fonik: [ -17   19   26  -52 -103   11  -17   10  -19  -57   83    2   16  -56
  -44   76   83   83  -27  -99   22    8  -12  -17]
Pubu: [-77  86  79 -16  50  12 -76  20   5 -36  45  -2  26 -65 -31  46  44  44
  49  25   1  29  60 -32]
Lin: [ 62  -6   6  62  -6  80  63  76 -60  63 -66  -1  69 -67  62 -73 -66 -65
 -22 -21 -29 -70 -38  52]
mifu: [-34  78  63 -13  15 -22 -34 -16 102 -13  25 -64 -10  19 -22  25  25  25
 -37   9 -74  99 109 -46]
fab: [ -7 -26 -24 -78 -78 -55  -8 -55  24 -70  72   2 -50  48 -67  74  72  72
 -26 -56  42  36 -13 -44]
rigo: [-74  13  29 -89 -58  48 -74  49 -13 -96  58 -12  52 -20 -87  52  57  58
 -21 -53  36  -7 -14 -67]
tura: [ 65  39  46  31 -45  67  65  65  25  39 -41 -63  64 -26  34 -50 -41 -40
 -92 -50 -83  20  25  10]
nef: [ 68 -83 -89  43  25 -61  68 -66  16  58 -56  20 -72  83  49 -50 -55 -56
   5  48   6  -7 -30  41]
peko: [ 55 -42 -51  69  -4 -80  55 -80 -66  54  32  91 -80 -59  74  37  32  31
  74 -12  54 -44 -48  97]
step +1: [63] => [64]
step +1: [ 80  63  76 -60] => [ 81  64  77 -59]
step -1: [-37   9] => [-38   8]
step -1: [ 1 29 60] => [ 0 28 59]
step -1: [99] => [98]
step -1: [-80] => [-81]
step -1: [-65 -31] => [-66 -32]

papom: [ 30 -76  61  25 -28  41  90  36 -73  77   0]
zuvop: [ 37 -95  66  23 -28  54  84  34 -58  79  -2]
Lepa: [  28 -127   78   25  -65   67  -10    2   61   62   31]
vuk: [-54 106  54  38 -50 -52 -47  59  43 -16 103]
mab: [ 19  33 -36  38 -17  12 -44  -3  70  61  10]
dugak: [ 19  33 -36  38 -17  12 -44 -72 113  25 -20]
rubot: [  28 -127   78   25  -65   67  -10    2   61   62   12]
gozik: [ 34  23  66  89 -55  18  56 -14 -67  62   9]
step +1: [67] => [68]
step +1: [23] => [24]
step +1: [61] => [62]
step +1: [41 90] => [42 91]

dukat: [-37  25 -10  13  -2  22  32 -23 -43 -13  -3  69  36 -28]
dak: [ 59  -2  60  44 -13  48  32  14  44  30  -5  19  36  30]
Pureb: [ 87 -17  18   6   6  39 -23  19  69  18  35 -43   3  52]
Vefo: [ 14  28  55  39 -18  66  56  25  14  -2 -24  68  62  11]
tinip: [ 15  -5 -51 -17  28 -18 -37 -25  -5   6  53 -32 -22  -8]
muf: [ 15  -5 -51 -17  28 -18 -37 -25  -5   6  53 -32 -20   3]
gokas: [ 33 -16  73  30  14   2  24  23  52  60  -2   9 -16  29]
muzar: [ 93 -20  28  30   4  10 -14  10  63  44  31 -58   2  48]
zes: [-31  63  40  38  -3  49  75  40 -17 -14 -29  91  75  -4]
ganas: [ 93 -20  28  30   4  10 -14  10  63 -35  31 -58   2  48]
Tud: [-28  58   9  37  14 -36  44  38 -26  12 -13   8  38  -4]
step +1: [-37  25] => [-36  26]
step +1: [-26  12 -13] => [-25  13 -12]
step +1: [-17] => [-16]
step +1: [6] => [7]

buru: [ 93 119  89 -50 -92]
Tubur: [ 101   22 -103  -30   98]
Mov: [-109  -69  112  -76   44]
tolav: [125 -72 -83 -47 -11]
sado: [ 103  119  -28   65 -126]
merub: [ 64 120 109 -15 -74]
Duge: [  61 -119   65  -98  -75]
Kot: [-75 -75 -71  57  33]
step -1: [-83] => [-84]
step -1: [-83 -47] => [-84 -48]
step -1: [-69] => [-70]
step +1: [-30] => [-29]
step -1: [-109  -69  112  -76] => [-110  -70  111  -77]
step -1: [ 101   22 -103  -30] => [ 100   21 -104  -31]

